A small network was trained on invented records. Each row is its activation on one of them, seen along a few directions.
Here are examples, each followed by its value of one field, D.
Records without D are marked missing.
Other fields move the rows too, some of them a lot.
(in the rows, 500 means zero)
Random noise pushes rows far along 20 fixed directions. That doesn't count. These rows show it; they differ only by the noise:
[771 586 512 368 476 487 561 501 448 439 569 503 304 360 501 349 551 543
 569 348 352 409 460 417 434 579 470 293 464 475 501 442 436 594 569 550]
[492 534 524 392 455 502 553 529 335 543 437 511 453 480 464 421 491 530
 390 610 462 602 437 411 673 580 417 456 517 554 390 400 475 648 501 520]
[592 520 434 422 499 502 419 456 382 475 477 506 508 558 552 497 671 443
 376 456 593 658 413 453 457 426 401 589 606 336 587 361 499 357 480 479]
[389 312 443 575 566 463 178 629 379 488 540 695 492 572 601 520 541 378
 373 483 574 458 580 500 602 385 368 516 448 444 547 542 667 361 458 354]
[510 647 430 529 296 526 529 491 470 463 542 486 227 523 417 343 542 326
 431 560 386 475 610 417 391 363 467 433 576 535 442 444 512 624 606 465]
[488 666 451 458 559 376 249 408 406 409 559 477 569 431 326 476 567 566
 549 449 615 645 643 336 326 337 506 530 487 450 501 428 570 345 451 677]
[388 345 456 600 498 591 460 450 398 482 437 545 487 429 679 543 409 543
 442 670 407 396 290 469 354 368 458 652 540 482 424 474 525 359 563 611]
[507 593 547 616 293 476 620 591 682 542 346 491 574 464 550 607 495 492
 538 483 381 460 406 566 427 479 693 553 747 395 485 450 447 466 608 571]
[662 606 574 531 452 409 278 597 484 462 376 558 724 714 313 554 708 802
 651 337 558 690 401 359 533 689 439 483 583 421 605 470 442 547 383 663]
[707 447 423 397 406 536 445 630 466 419 588 646 414 417 501 472 382 485
 582 643 450 466 522 706 391 603 428 596 446 536 510 534 608 511 584 490]
[573 827 541 381 480 625 513 430 528 626 235 484 648 508 423 431 555 510
 437 526 491 688 296 314 472 446 521 469 613 479 519 447 493 512 564 681]
[376 653 522 479 297 614 439 645 391 583 373 565 360 333 346 584 367 539
 388 698 596 519 436 293 478 599 439 552 588 424 582 643 483 511 260 438]
[509 444 526 627 633 320 361 295 545 298 551 266 576 569 549 568 562 574
 535 316 560 286 500 382 330 410 491 495 499 552 626 539 547 467 548 693]
[687 515 667 417 585 701 776 591 516 619 454 560 516 369 602 521 651 594
 601 392 431 490 411 538 630 577 598 475 471 277 543 383 221 432 493 491]
[448 524 416 324 469 353 665 288 601 513 611 544 338 164 774 496 175 416
 607 445 511 415 422 619 431 497 500 448 442 528 271 475 546 488 501 417]
[533 457 628 430 622 602 407 698 462 586 365 558 632 431 593 515 433 530
 416 516 410 384 444 400 586 581 669 323 529 464 594 635 585 461 458 579]
[445 568 462 511 569 550 512 230 611 560 582 533 453 769 516 399 588 530
 652 457 520 535 415 534 497 643 473 387 508 577 509 600 445 581 491 562]
[490 382 513 373 584 539 586 559 483 569 652 441 398 521 435 669 552 505
 565 683 538 473 549 736 527 674 475 703 562 507 709 531 422 336 482 479]
[499 466 466 613 494 551 481 464 534 486 502 602 605 604 467 367 613 421
 456 566 386 483 589 678 650 528 559 497 496 488 478 595 505 484 581 571]
[425 494 480 651 428 497 384 716 364 513 410 565 339 446 451 423 507 385
 305 458 390 352 529 312 512 365 504 365 540 467 513 552 543 524 518 406]
[322 383 543 580 542 418 253 385 416 525 564 594 474 691 633 529 695 523
 388 457 569 555 467 389 635 574 557 261 650 432 495 413 623 536 479 474]
[483 594 556 550 330 467 443 438 624 412 453 519 494 312 631 511 334 481
 495 471 498 299 456 389 465 503 512 433 537 482 438 579 574 572 535 607]

[395 442 669 544 269 451 426 748 621 588 444 599 355 533 486 569 476 591
 639 530 179 368 644 447 710 547 458 298 534 669 393 528 571 738 452 411]
d5
[417 521 458 467 702 524 455 532 516 599 336 500 662 595 529 476 286 492
 499 452 580 493 336 415 440 467 474 483 403 639 519 700 555 486 410 513]
missing
[575 671 366 346 528 495 499 631 401 515 483 370 321 575 400 292 436 313
 438 446 408 543 544 278 264 271 429 460 536 616 493 457 506 479 601 535]
d7
[533 584 429 500 547 491 560 420 525 522 438 397 502 697 413 346 519 330
 346 471 538 517 455 527 601 533 436 420 500 665 547 581 557 690 623 453]
d1
[617 537 484 517 585 684 407 386 412 517 410 572 589 629 402 447 593 651
 464 634 515 650 298 485 365 643 571 415 496 498 631 629 560 556 436 582]
d3
[463 349 488 488 605 643 421 593 550 543 565 599 655 746 653 424 446 488
 613 559 385 547 624 613 388 477 809 415 580 467 452 595 572 377 435 584]
d1
[581 549 543 550 580 381 664 514 530 482 386 346 566 371 382 623 530 617
 585 309 537 517 497 514 430 392 512 591 411 494 558 437 410 516 445 407]
d5
[486 507 573 447 570 514 568 473 609 572 524 509 604 526 501 577 474 554
 678 551 505 531 564 624 575 495 477 612 396 562 474 500 455 461 493 555]
d8
[392 637 599 479 463 599 609 635 660 632 527 547 490 648 503 532 306 508
 701 510 622 532 598 462 485 611 682 386 519 609 379 524 474 719 520 476]
missing
[364 400 606 574 482 540 593 674 563 567 432 476 618 810 542 576 449 530
 577 546 496 555 613 495 627 523 590 515 506 540 468 571 396 635 314 415]
d3
[486 603 463 296 467 698 371 568 433 577 667 665 265 489 475 331 483 365
 530 669 472 532 661 382 504 496 361 457 448 529 472 508 542 455 560 525]
d7
[423 464 571 420 440 481 522 576 553 548 393 473 717 680 584 516 399 537
 483 576 498 593 436 472 722 621 478 550 584 594 407 506 513 622 465 609]
d2
[762 437 654 293 570 495 608 539 611 436 566 312 591 645 704 523 581 419
 545 384 472 471 663 556 514 502 628 398 512 489 603 401 546 590 547 502]
d2
[654 379 414 378 576 494 391 663 383 452 462 500 438 746 602 520 441 460
 470 362 650 551 459 428 437 486 254 507 394 541 629 550 610 611 302 212]
d8
[424 573 469 598 738 613 589 438 438 588 496 602 556 466 414 377 499 466
 426 445 682 566 457 555 566 567 691 353 412 465 462 552 459 529 574 441]
d6
[605 369 540 278 814 490 352 778 314 537 523 505 673 408 377 559 402 635
 504 503 560 514 580 532 614 697 522 496 346 542 670 642 566 379 329 514]
d4
[532 253 674 417 491 497 425 615 543 482 508 548 609 501 679 628 524 598
 548 600 314 401 602 605 732 623 528 417 523 517 502 493 614 543 460 507]
d6
[520 515 601 294 358 489 581 405 507 518 626 440 310 357 671 622 604 513
 553 552 448 510 526 427 567 537 411 510 617 416 468 243 451 495 509 462]
d4

Here are new rows. What is D for each?
[365 488 536 587 599 424 667 343 505 580 390 375 680 593 509 528 644 563
 475 406 498 639 460 486 651 464 598 528 553 424 426 424 323 433 402 535]
d7
[561 754 679 468 533 734 542 643 636 636 453 581 528 438 438 544 538 406
 587 564 581 526 665 448 435 339 687 459 430 470 554 378 532 576 704 474]
d4
[495 423 386 567 406 586 587 598 547 474 697 576 369 641 628 321 492 295
 520 514 346 413 664 620 409 469 663 470 595 428 397 491 440 450 628 480]
d4
[435 582 305 302 440 511 330 431 464 523 609 652 425 576 594 325 332 408
 545 443 625 652 472 363 472 564 329 458 509 483 394 614 551 410 296 464]
d1
[366 633 501 595 322 450 565 616 635 654 424 528 214 621 416 463 517 340
 471 318 451 399 530 384 689 505 371 282 549 587 512 573 438 740 474 205]
d1
[352 427 450 564 580 440 563 547 273 474 621 485 508 366 305 429 545 616
 515 528 467 582 738 487 636 464 522 609 373 431 346 459 296 387 323 511]
d4
[461 523 637 550 501 603 511 534 611 512 370 449 715 525 591 528 536 426
 364 483 510 434 538 454 673 479 644 445 594 420 552 581 540 497 499 554]
d6
[577 441 515 759 420 331 558 318 539 348 413 369 495 515 487 498 645 475
 299 391 443 378 479 560 514 505 591 332 511 480 600 591 539 707 465 368]
d3
[417 529 426 619 352 314 459 227 560 328 664 512 387 428 406 488 505 506
 521 422 678 465 644 549 579 639 364 486 412 479 468 616 502 613 314 370]
d6
